Each row below holds a small network's activations on one input, seen along a few directions.
Each table varies a few parts of the input and shows all the possible inputs, shuffled.
A made-up example of a description, with smaller parts first: one of 3 separate values, together with either a single point or one of 9 places around a ring or (one of 4 places along a line, together with one of 8 places around a ring).
Shared parts are said once, and a part with two or three values counts as separate values.

Other details of the inputs shift rows strongly along two fixed directions, in all tables alike. That doesn't count.

Table:
r1:  38  -8  18 -17  51 -28 -31  -2   5 -46  13 -49  -4   4
r2: -15 -54  17  10 -11  31 -28  -1 104 -24  19  -7  30  42
r3:  -6 -53  19  11  -7   8 -14 -19  64 -22  37  -7  22  28
r4:  -7  26 -16 -10   0   6   6  17 -49  12 -23  10 -18 -21
r5:  -5  -6   7  -9  18 -12   1 -23  25  -9  -2 -14  -5  12
r6:  45   8  32 -23  70 -49 -20 -18 -14 -29  11 -62 -25  -9
r7: -15 -28  19  -1  -5  15  -1  -7  45  -9  10 -12   3  22
r8: -22   5 -33  10 -33  17  25  18 -12  31 -12  34 -11  -2
r9:  20 -11  26 -16  44 -26 -16 -45  11 -27  29 -50  -1   5
r10:  57  15  33 -33  65 -32 -20  -5 -23 -31  14 -55 -15  -7
r11: -24  20  -8   3 -13  16  11  -6 -52   1 -21  18   9 -27
r12: -26  -7 -32  20 -51  22  13  36   8  22  -8  42  14  11
r13: -23 -11 -34  19 -50  18  18  29   5  29  -6  43   6  15
r14:   7 -26  -7   8  -7  -5  -8   8  33  -5  15   4   1  20
r15:  16 -48  10  17 -13  10 -13   5  84   1  35   5  19  34
r16:  26  56   2 -18  35 -30  18  -5 -80  15 -24 -12 -30 -35
r17: -24   5 -30  23 -42  23  25  14  -5  47 -16  45  -4 -10
r18: -20   8 -30  11 -36  27  12  34 -24  19 -21  30   6  -3
r19:   7 -60   6  20 -20   4 -23   9  89 -12  37  -3  14  36
r20:   0  -4   8   1   6 -11  -9 -33   6  -6  17  -8  10   5
r21: -34  31 -11  -3 -18  26  11 -10 -48  25 -18  18   2 -24
r22: -30  21 -15  12 -32  14   9 -12 -23  18  -7  31  17 -11
r23: -17 -41  20  -4  -1  26 -21  -3  82 -16  13 -13  15  33
r24: -25   7 -26   5 -34  23  25  31 -22  33 -15  25 -13   2
r25:   5  29  -9 -13  18 -16  12   7 -53   5 -17  -7 -30 -17
r26: -33 -10 -19  15 -49  42   5  30  11  30 -10  33   0  -3
r27:  19  37   2 -15  21  -7   4   3 -54  12 -20  -6 -15 -29
r28:   2 -42  -1  13 -12   9 -21  21  70 -19  28   2  17  32
r29:  52  14  24 -17  66 -63 -28 -19 -19 -40   9 -48  -6 -14
r30: -15  -5 -22  20 -43  33  25  17  19  46  -2  43   4   3
r31:  43   6  22 -36  66 -41 -23  -2 -32 -38   5 -64 -19  -5
r32:  -2  35 -16   6  -5  -1   5   9 -53  16 -30  17  -3 -31
r33:  -6  21 -30  -3 -10  -7  27  13 -48  24 -19  15 -18 -11
r34:  20  45 -11  -2  21 -45   9 -14 -73  10 -25   5 -19 -34
r35: -16   3 -22  25 -48  28  15  25  14  34  -6  52  17   0
r36:   0  37   0 -16  28 -29  23 -32 -81  -4 -17 -11 -18 -36
r37:  26 -27  14   8   0   3 -15  16  61 -15  35  -4  20  28
r38: -40  15 -25  15 -40  14  23  -3  -1  30 -28  53   5   4
r39:   7  26  -7  -2  -8  11  22  18 -29  26  -5  12 -16  -7
r40: -18 -38  19   1  -1  18  -9  -7  81 -10  18 -13   7  38
r41:  24 -38  10  12  -9   7  -8  10  69  -2  39   2  14  35
r42:  -5  43   6 -23  28 -13  11 -20 -90  -8 -26 -11 -13 -43
r43: -17  -1 -19  24 -46  45  10  27  13  32 -11  43  17  -2
r44:   3 -23  11   2   2  14 -19  11  34   0  10 -10   2   6
r45:  -9  -4   7   1   0  17 -17 -18   8 -10  11 -10  20   0
r46: -50  -1 -13  16 -45  45  17  -3   7  35   1  30   7   2
r47: -11 -34  11   2  -6   8   2 -14  50  -8  11  -7   6  21
r48:  26 -24  15   4   3  18 -17  18  48 -14  27 -11  16  22
r49: -15  28  -7   0 -10 -12  13  -9 -40  -2 -28  21   4 -19
r50: -20 -64  27  10 -12  35 -11  -4  86 -16  43 -15  17  35
r51:   1 -15  12  -1   5 -16  -3 -21  22 -18   2  -6   6  13
r52: -19  24 -19   5 -25   9  19  17 -38  30 -22  22 -22 -18
r53: -37  10 -16  15 -38  20  17   0 -26  12 -12  42  17 -14
r54:  26 -14  37 -19  44 -23 -29 -24  18 -54   6 -50   7   8
r55:  12  39 -18  -3  -5  -4  32   8 -52  31 -12  20 -16 -19
r56:  27   1  40 -34  61 -33 -23 -28  -9 -48   1 -59  -8  -4
r57:  33  14  30 -27  67 -59 -26 -35  -1 -52   0 -46  -1   2
r58:  -1  27 -20  -1  -5 -17  19   1 -49  19 -20   9 -23 -24
r59:  46   7  20 -15  53 -60 -30 -13 -12 -45  12 -47  -8  -9
r60:  13  36  -8  -6  15 -22  -4   4 -62  -6 -24  -7 -12 -32
Each input here is: one of 6 places around a ring, together with either one of 4 places along a line or one of 6 places along a line.
Question: Changing only the place on the ring of 6 turns r25 into r8. The same change can be made to r6. Which row results?
Answer: r17
Question: Start at r13 and move only the place on the line of 6, one step at a time. The first step leads to r14. Which rows follow, in order?
Answer: r19, r34, r15, r41
Question: Which other rows does r27 become when the place on the line of 6 takes its other values? List them by row number.
Answer: r4, r10, r26, r31, r44
Question: Which other rows agree with r48 in the place on the ring of 6? List them by row number.
Answer: r1, r2, r11, r18, r32, r43, r45, r54, r60
Question: Start at r38 and move only the place on the line of 4, one step at a time. The first step leads to r51. Which rows follow, in order?
Answer: r3, r20
